m = ((109, 117, 127, 113, 139), (116, 156, 136, 115, 130), (117, 141, 136, 117, 140))
m[0][0] = 109
m[1][0] = 116
m[:, 2] = [127, 136, 136]
m[0][2] = 127
m[2][1] = 141
m[2][0] = 117
m[:, 3] = [113, 115, 117]

arr = [143 141 155 115 130 109 105]
arr[0] = 143
arr[4] = 130
arr[2] = 155
arr[1] = 141

x =
[[110 126 119 138 135 136 132 138 120 137 130 139 128 144]
 [129 135 133 122 116 130 127 118 141 127 131 106 127 123]
 [113 130 124 135 125 140 133 130 108 139 124 119 138 140]
 [117 142 109 121 116 134 128 124 149 135 130 121 127 130]
 [124 146 127 123 117 135 128 118 134 138 127 107 141 123]
 [121 133 123 127 134 123 127 134 126 133 129 138 128 131]
 [132 132 126 129 112 138 132 121 125 131 125 104 137 129]
 [139 124 136 126 135 117 126 134 113 125 125 140 129 125]
 [144 134 140 132 131 120 127 129 130 128 130 131 136 123]
 [137 134 135 119 116 130 127 117 131 127 126 105 133 119]
 [133 121 137 129 134 124 128 132 116 124 128 132 126 129]]
x[0][0] -> 110
x[5][6] -> 127
x[:, 5] -> [136, 130, 140, 134, 135, 123, 138, 117, 120, 130, 124]
x[3][12] -> 127
x[8][11] -> 131
x[6][2] -> 126
x[10][8] -> 116
x[2][8] -> 108
x[5][5] -> 123
x[5][2] -> 123
x[3][1] -> 142
x[2][2] -> 124
x[6][9] -> 131
x[10][7] -> 132
x[8][13] -> 123
x[3][5] -> 134
x[5][3] -> 127
x[1][8] -> 141
x[2][5] -> 140
x[10][10] -> 128
x[1][5] -> 130
x[:, 0] -> [110, 129, 113, 117, 124, 121, 132, 139, 144, 137, 133]
x[0][1] -> 126
x[5] -> [121, 133, 123, 127, 134, 123, 127, 134, 126, 133, 129, 138, 128, 131]
x[0][10] -> 130
x[7][6] -> 126
x[7][4] -> 135
x[9] -> [137, 134, 135, 119, 116, 130, 127, 117, 131, 127, 126, 105, 133, 119]
x[2] -> [113, 130, 124, 135, 125, 140, 133, 130, 108, 139, 124, 119, 138, 140]
x[5][4] -> 134
x[2][3] -> 135
x[1][10] -> 131
x[5][13] -> 131
x[:, 9] -> [137, 127, 139, 135, 138, 133, 131, 125, 128, 127, 124]
x[6][1] -> 132
x[8][1] -> 134
x[6][11] -> 104
x[7][3] -> 126
x[6][7] -> 121

grid = ((142, 113, 126, 123, 145, 132, 123), (129, 123, 125, 125, 147, 129, 150), (118, 149, 128, 134, 122, 127, 145), (131, 119, 125, 124, 145, 127, 143), (135, 116, 126, 124, 143, 128, 126), (118, 149, 127, 134, 123, 128, 148), (121, 145, 130, 134, 118, 129, 121), (124, 146, 127, 133, 126, 126, 144), (131, 116, 129, 124, 123, 131, 120), (131, 121, 125, 124, 146, 126, 148), (129, 125, 125, 125, 146, 127, 148), (125, 145, 125, 132, 139, 126, 149), (125, 144, 126, 132, 130, 128, 146), (120, 148, 129, 134, 121, 129, 132))
grid[0,0]	142
grid[8,0]	131
grid[6]	[121, 145, 130, 134, 118, 129, 121]
grid[6,3]	134
grid[:, 5]	[132, 129, 127, 127, 128, 128, 129, 126, 131, 126, 127, 126, 128, 129]
grid[2,5]	127
grid[:, 4]	[145, 147, 122, 145, 143, 123, 118, 126, 123, 146, 146, 139, 130, 121]
grid[9,4]	146
grid[5]	[118, 149, 127, 134, 123, 128, 148]
grid[4,2]	126
grid[4,6]	126
grid[10,5]	127
grid[:, 3]	[123, 125, 134, 124, 124, 134, 134, 133, 124, 124, 125, 132, 132, 134]
grid[7,1]	146
grid[:, 6]	[123, 150, 145, 143, 126, 148, 121, 144, 120, 148, 148, 149, 146, 132]
grid[9]	[131, 121, 125, 124, 146, 126, 148]
grid[11,5]	126
grid[0,6]	123
grid[2,3]	134
grid[4]	[135, 116, 126, 124, 143, 128, 126]
grid[13,4]	121
grid[:, 1]	[113, 123, 149, 119, 116, 149, 145, 146, 116, 121, 125, 145, 144, 148]
grid[:, 2]	[126, 125, 128, 125, 126, 127, 130, 127, 129, 125, 125, 125, 126, 129]
grid[11,2]	125
grid[3,0]	131
grid[12,2]	126
grid[11]	[125, 145, 125, 132, 139, 126, 149]
grid[6,2]	130

B =
[[116 124 129 105]
 [155 142 119 129]
 [133 125 124 128]]
Rows and columns are counted from 0.
row 0 col 0 -> 116
row 1 col 2 -> 119
row 0 col 1 -> 124
row 2 col 2 -> 124
row 0 col 2 -> 129

a =
[[128 116 128 114 133 141 129 129 142 129 134 131 151 124]
 [127 113 144 127 144 121 139 134 128 114 148 126 115 152]
 [125 135 129 121 127 131 131 128 133 131 128 128 134 129]
 [127 118 137 117 127 135 125 126 135 143 135 133 145 125]
 [128 119 136 130 140 117 140 134 124 117 140 126 106 145]
 [126 137 147 124 120 116 123 125 121 142 133 127 118 138]
 [126 132 131 120 126 122 133 129 127 139 128 129 122 128]
 [127 114 141 125 134 126 135 130 126 140 139 134 121 134]
 [128 118 139 127 131 120 140 131 121 136 137 131 109 136]
 [122 141 132 132 144 138 122 131 140 116 134 128 145 144]
 [126 127 127 134 137 142 127 129 137 129 131 133 145 129]
 [128 139 111 138 130 136 125 129 135 112 119 126 136 121]
 [127 140 126 133 120 144 112 122 137 131 121 131 152 119]
 [128 135 104 145 138 140 130 132 137 110 118 129 136 119]
 [128 109 149 120 134 119 136 131 124 132 146 130 113 144]
 [126 127 135 131 134 128 128 129 129 137 133 132 127 132]]
Rows and columns are counted from 0.
(0, 0) => 128
(5, 9) => 142
(4, 1) => 119
(15, 10) => 133
(5, 4) => 120
(9, 5) => 138
(2, 2) => 129
(2, 9) => 131
(15, 9) => 137
(11, 1) => 139
(11, 10) => 119
(14, 9) => 132
(4, 5) => 117
(9, 1) => 141
(6, 5) => 122
(3, 4) => 127
(4, 2) => 136
(3, 13) => 125
(4, 10) => 140
(0, 4) => 133
(10, 9) => 129
(7, 0) => 127
(14, 8) => 124
(4, 8) => 124
(13, 2) => 104
(7, 12) => 121
(0, 10) => 134
(15, 5) => 128
(9, 10) => 134
(4, 4) => 140
(2, 6) => 131
(13, 3) => 145
(3, 0) => 127
(1, 0) => 127
(2, 12) => 134
(14, 10) => 146

data =
[[130 144 135 106]
 [137 140 105 122]]
data[0, -4] -> 130
data[:, 0] -> [130, 137]
data[:, -3] -> [144, 140]
